Each row below holds a small network's activations on one input, seen along a few directions.
In each table, some parts of the input vary, and every possible input appears once, in random order.
Descriptions start from the smaller parts, as in this example, which fits no table here: one of 8 places around a ring, together with either a single point or one of 11 places along a line or (one of 3 separate values, together with one of 6 places along a line).
Shared parts are said once, and a part with two or three values counts as separate values.
(in the rows, 128 means zero)

Other details of the inputs vary at random and push rows far along three fixed directions, the same in every table; ignore that.

Table:
r1: [139 153 164 158 130  62 121 149  98  56 180 183]
r2: [138 132 109 117 122 144 121 133 153 127 158 128]
r3: [118 162 109  91  86 146  75 103 150 166 150 148]
r4: [143  29 142  78 136 109  72 193  89  91 128 132]
r5: [104  58 137  69 113 148  78 151 110 123  94 102]
r6: [120 159  98 132 121 110 146  89 139 102 159 158]
r7: [ 96 160 103 172 136 153 202  98 140 121 157 135]
r8: [144  92 165 112 150 135 104 125 130 146  77  79]
r9: [122 140 122 112  83 158  68  98 180 125 157 129]
r10: [120 147  86  72 118 141  89 100 163 161 166 132]
r11: [149  94 125 133 148 154 118 115 128 165  36  72]
r12: [160  92 151  90 182  85  71 195 102 136 157 110]
r13: [134 164 160 178 113 122 181 122  97 111 150 181]
r14: [151  80 162 104 183  77  58 173 111 120 154 110]
r15: [128 135 137 123 162  98 142 155  98 119  97 115]
r16: [131 158 121 166 144  99 183 117 107  89 173 151]
r17: [154  98 180  93 155 101  67 209 119 113 137 112]
r18: [121 158 111 142 118 110 146  86 139  96 174 153]
r19: [167 114 147  91 119  96  81 134 148 104 172 173]
r20: [ 91  87  85  60  80 172  91 105 143 132 161 146]
r21: [117 177 126 141 108 147 212  92 126 125 115 142]
r22: [134  92 120 115 173 148 110 165 133 162 111  77]
r23: [118 119 145 168 152 121 124 157 111 122  90 138]
r24: [144 153 131  93  71 165  89 104 152 173 155 154]
r25: [147 144 111 107  92 177 123  95 152 170 109 106]
r26: [113 117  91 151 176 151 178 139 124 151  76  92]
r27: [125 141  94 157 154 139 168 122 102 147  55  85]
r28: [101 132 122 185 155 145 154  98  99 154  66  90]
r29: [159 131 123 105 117 137 132 119 142 136 150 139]
r30: [ 85  96 108 170 110 127 179 140 106 172  62  84]
r31: [139 114 160 130 154 108 146 136 111 117  80 124]
r32: [108 143 117 140  99 190 105  98 157 173 127 101]
r33: [124 136 120 131 111 138  99 122 152 115 122 134]
r34: [132 108 146 138 154 141  85 141 103 173 101  74]
r35: [132 141 140 108  74 159  76  78 164 159 147 153]
r36: [138 106 116 140 150 169 121 152 127 165  63  54]
r37: [102  73 119 142 127 141 157 152  71  98  65 115]
r38: [157 124 135 119 120 137 129 107 145 131 159 131]
r39: [147 166 131 151 112 111 182 132 109  97 123 181]
r40: [127 118 111 109 121 167 120  70 169 168 128 108]
r41: [178  74 179 104 172  99  81 180 111 134 156 119]
r42: [126 128 108 100  95 155  77  89 193 128 175 129]
r43: [122 146 112 166 139 108 175 127 131  77 144 168]
r44: [159 132 186  88 109 105  87 142 138 109 183 156]
r45: [132 169 135 110 100 121 161 111 136 112 137 173]
r46: [124  75 118 139 127  78 159 168 117 125 115 104]
r47: [154 140 150 121 143  76 154 164 105  88 176 208]
r48: [ 86 166 120 167 119 149 187  85 145 104 117 129]
r49: [112 162  77 156 125 147 196 104 143 113 123 145]
r50: [104  90 143 129 118  79 155 171 112 125 103  99]
r51: [122 101 137 155 176 116 138 151 123 114 125 114]
r52: [125 155  94 109 104 167 113  95 144 166 118  90]
r53: [112 139  93  82 119 139  83  81 169 154 163 127]
r54: [154 137 101  71  90 151  95  92 176 153 153 147]
r55: [136 121 124 108 133 127 123 107 146 139 137 147]
r56: [ 97 104  90  78  67 122 103 113 179 163 177 124]
r57: [146 158 150 146 121  81 132 187 112  61 169 202]
r58: [ 79 114 123 151  89 138 173 137  71  83 127 189]
r59: [124  93 149 149 148 149  79 146 128 154  84  87]
r60: [127 118 171 145 168  79 131 183 106  76 114 146]
r61: [145 131 125 102 128 138 136 124 138 149 155 142]
r62: [137 115 130 174 146 152 169 101 114 142  50  85]
r63: [101 145 105  96 118 152 106  74 159 156 102  93]
r64: [114 143  91 117 110 158 100  76 154 155  98  95]
r65: [112 143 118 143 160 140 179 122 101 148  73  71]
r66: [115 182 130 169 122 110 174 133  88 115 152 171]
r67: [159 122 144 143 178  70 147 184  82  93 149 138]
r68: [132 140 133 139 108 150 108 128 146 122 150 119]
r69: [118 125 155 143 163  98 134 133 103 108 106 103]
r70: [141 132 145 164 156 107 137 148  90 113 122 105]
r71: [131 116 136  96 136 103  73 153 155 105 184 165]
r72: [100 134 112 138  61  92 162 135 135 109 156 154]
r73: [111 174 120 150  96 134 144 132 134 116 150 187]
r74: [130 162  99 147 143  94 181 126 110  95 147 164]
r75: [ 95 184 106 183 103 165 194 109 123 135 124 151]
r76: [141 101 120 165 163 144 178  98 122 139  68  85]
r77: [135  95 127 118 181 132 103 137 119 165 122  65]
r78: [145 104 126 128 143 163 123 132 115 196  39  88]
r79: [155 138 147 127 103 143 118 113 135 131 142 130]
r80: [154 120 148 108 121 112  78 154 155  98 208 151]
r81: [126 158 146 169 115 111 170 115 107 107 121 194]
r82: [ 94 182 119 159 123 137 198  80 120 117 135 122]
r83: [148  94 177 113 162  76  39 186  97 127 123 135]
r84: [124 122 161 151 160 122 144 161 114 109 116 100]
r85: [117 151 118  74  91 152  82 117 179 138 149 136]
Each input here is: one of 5 places along a line, together with either one of 2 separate values or (one of 3 separate values, together with one of 5 places around a ring).
Changing only the place on the line of 5 turns r84 into r7. The same change can be made to r48. Which row results?
Answer: r51
Changing only the place on the line of 5 turns r41 into r44. The same change can be made to r14. Which row results?
Answer: r69
Change only the choice among 3 separate values in r27. List by row number the other rows that result.
Answer: r39, r57
Change only the choice among 3 separate values in r60. List by row number the other rows that result.
Answer: r31, r63

Table:
r86: [ 74 165  71 117  68 174 144  44 173 144 137 133]
r87: [132 115 108 141 176 160 157 113 114 188  36  52]
r88: [125 131 103  89  96 150  93 124 155 159 142 127]
r89: [143 161 148 107  91 122  78 130 156 125 202 167]
r90: [139 122 126 165 164 161 171 115 106 153  52  89]
r91: [133 160 113 118 106 129 151  88 155 128 158 150]
r92: [123  96 124  98 125 135  74 144 145 148 145  94]
r93: [158 104 152 125 167 103  99 174 116 138 143 105]
r94: [111 131 133 191 149 117 200 159  80 120  91 122]
r95: [134 122 120 138 155 146 149 105 132 126 109 109]
r96: [134  83 165 148 173  72 112 207  85  82 120 135]
r97: [122 169 130 158 107 143 165  91 128 101 142 170]
r98: [108 137  99 145 136 142 186 117 106 147  78 109]
r99: [123 110 111 184 203 134 189 136  99 136  51  64]
r100: [129 120 129 134 151 146 110 117 121 157  73  81]
r101: [143  97 135 114 134 120 130 153 115 140  98 109]
r102: [142  93 127  88 122 126  96 140 139 149 125 107]
r103: [ 99 182  90 119  71 134 160  92 156 107 199 195]
r104: [144 134 111 111 121 157 127  92 153 150 134 124]
r105: [124 141 119 103  75 155 119 108 146 129 152 166]
r106: [ 96 153  97 126  64 178 149  65 153 132 131 153]
r107: [140 120 161 120 133  78 108 184  88  98 140 164]
r108: [111 159 123 163 117 111 193 142 104 108 154 163]
r109: [125 131 144 144 126  76 167 150 108  64 164 181]
r110: [148 138 125  90 118 139  77 130 160 155 153 125]
r111: [142 112 134  95 152 120  78 131 140 135 130 104]
r112: [132 120 141 115 146 115  86 127 132 124 127 117]
r113: [116 167 108 170 132 151 196  97 129 150 122 119]
r114: [139 118 155 119 130 132  67 144 140 147 140 109]
r115: [143 133 163 145 147 105 104 162 113 106 139 143]
r116: [143 114 152  98 119  81  82 179 124 106 203 167]
r117: [123  86 128  81 103 148  58 115 161 154 116  91]
r118: [130 159 153 169 126  97 172 126 108  82 139 172]
r119: [130 124 121  88 114 154  48 108 178 150 150 105]
r120: [121 164 101 138 132 132 172  89 133 132 131 133]
r121: [163  75 168 133 172  84 135 211  73 105 103 138]
r122: [109 155  90 122  88 153 177  82 147 122 156 166]
r123: [136 111 132 105 128 142  87 103 158 146 113  93]
r124: [114  93 122 114 135 154  93 129 121 171  59  69]
r125: [121 147 105 126 117 151 150  73 159 136 128 115]
r126: [131  92 148 136 140 110 126 154 106  91 127 144]
r127: [124 101 149 127 123 124  81 161 121 138 123 109]
r128: [123 134 139 116  98 117  91 149 131 107 161 164]
r129: [122  90 129 126 168 104 128 159 100 120  94  98]
r130: [137 135 131 127 140 142 106 134 133 153 110 110]
r131: [ 96 151  99 155 123 125 186 116 126  97 143 152]
r132: [141  98 140  80 100 135  67 140 140 155 118 112]
r133: [146 156 160 163 136  90 172 143 101  90 136 171]
r134: [124 184 126 127  98 123 138  99 135 112 166 180]
r135: [116 120 104 125 138 125 159 127 116 138 106 113]
r136: [162 128 153 123 144 113 129 152 115 115 140 154]
r137: [132 107 123  81 105 149  51 141 148 164 126 109]
r138: [133 139 155 125 124 102  83 142 140 106 188 151]
r139: [116 111 141 176 144 114 182 145  85 111  68 117]
r140: [140 156 135 154 148  93 164 151 112  91 166 169]
r141: [133 101 135 118 128 117 128 141 123  95 149 152]
r142: [102 143  89 143 129 178 149  73 159 169 111  73]
r143: [147 121 159 120 133 108  97 137 132  92 161 158]
r144: [ 86 138 110 182 130 133 194 117 111 115 113 122]
r145: [146 125 120 122 139 151 139 106 140 172  89  89]
What is each input in this table made of?
Answer: one of 2 separate values, together with one of 5 places along a line, together with one of 6 places around a ring
Changing only the choice among 2 separate values turns r120 into r135. The same change can be made to r114. Which row results?
Answer: r127
Change only the choice among 2 separate values in r139. List by row number the other rows that result.
Answer: r118
Change only the place on the ring of 6 in r86. List by row number the other rows that result.
Answer: r98, r107, r124, r129, r135

Table:
r146: [154 154 127  90  96 142  90 108 156 138 192 165]
r147: [110 175  87 138 102 113 168  86 150 124 164 152]
r148: [133 131 120 166 160 169 168 106 133 164  53  59]
r149: [131 174 124  89 108 126  75 107 156 116 193 153]
r150: [113 130 123  97  80 141  75 104 167 109 189 162]
r151: [135 125 158 146 139  69 149 161  98  44 163 200]
r152: [ 86 161 109 187 119 150 200  87 111 124  89 130]
r153: [111 131 123 132 109 132 138 139 117 143 120 128]
r154: [132  82 105  64 111 169  74 106 165 166 101  83]
r155: [145  63 159  90 134 111  30 191 130 125 153 110]
r156: [138 156 135 149 130 130 125 126 147 131 130 130]
r157: [174 124 172 142 180  68 123 208  84  88 160 187]
r158: [116 134 163 200 153  75 186 187  59  75 121 164]
r159: [135  57 111  93 151 155 104 152 130 177  64  50]
r160: [123 115 111  86 137 162  58 107 168 180 128  68]
r161: [123 152 111 181 134 151 215  78 116 133 108 126]
r162: [106 171 106 126  82 140 170  83 134 120 131 168]
r163: [163 101 173 162 188 106 151 164  90 121  83  95]
r164: [ 92 152  89 137  82 148 179 101 145 117 160 155]
r165: [160  69 176 108 200  71  79 194 101 126 117  91]
r166: [127 147 135  87  78 128  75 103 154 119 161 171]
r167: [109 113 100 146 142 162 182 118 106 177  36  69]
What is each input in this table made of?
Answer: either one of 4 places along a line or one of 6 places along a line or (one of 2 separate values, together with one of 6 places around a ring)
A walk changes only the place on the line of 4. It starts at r147 and steps to r165. List the rest of the walk in order.
Answer: r160, r149
Which other rows belong to the same alternative as r148? List them by row number.
Answer: r146, r156, r157, r161, r163
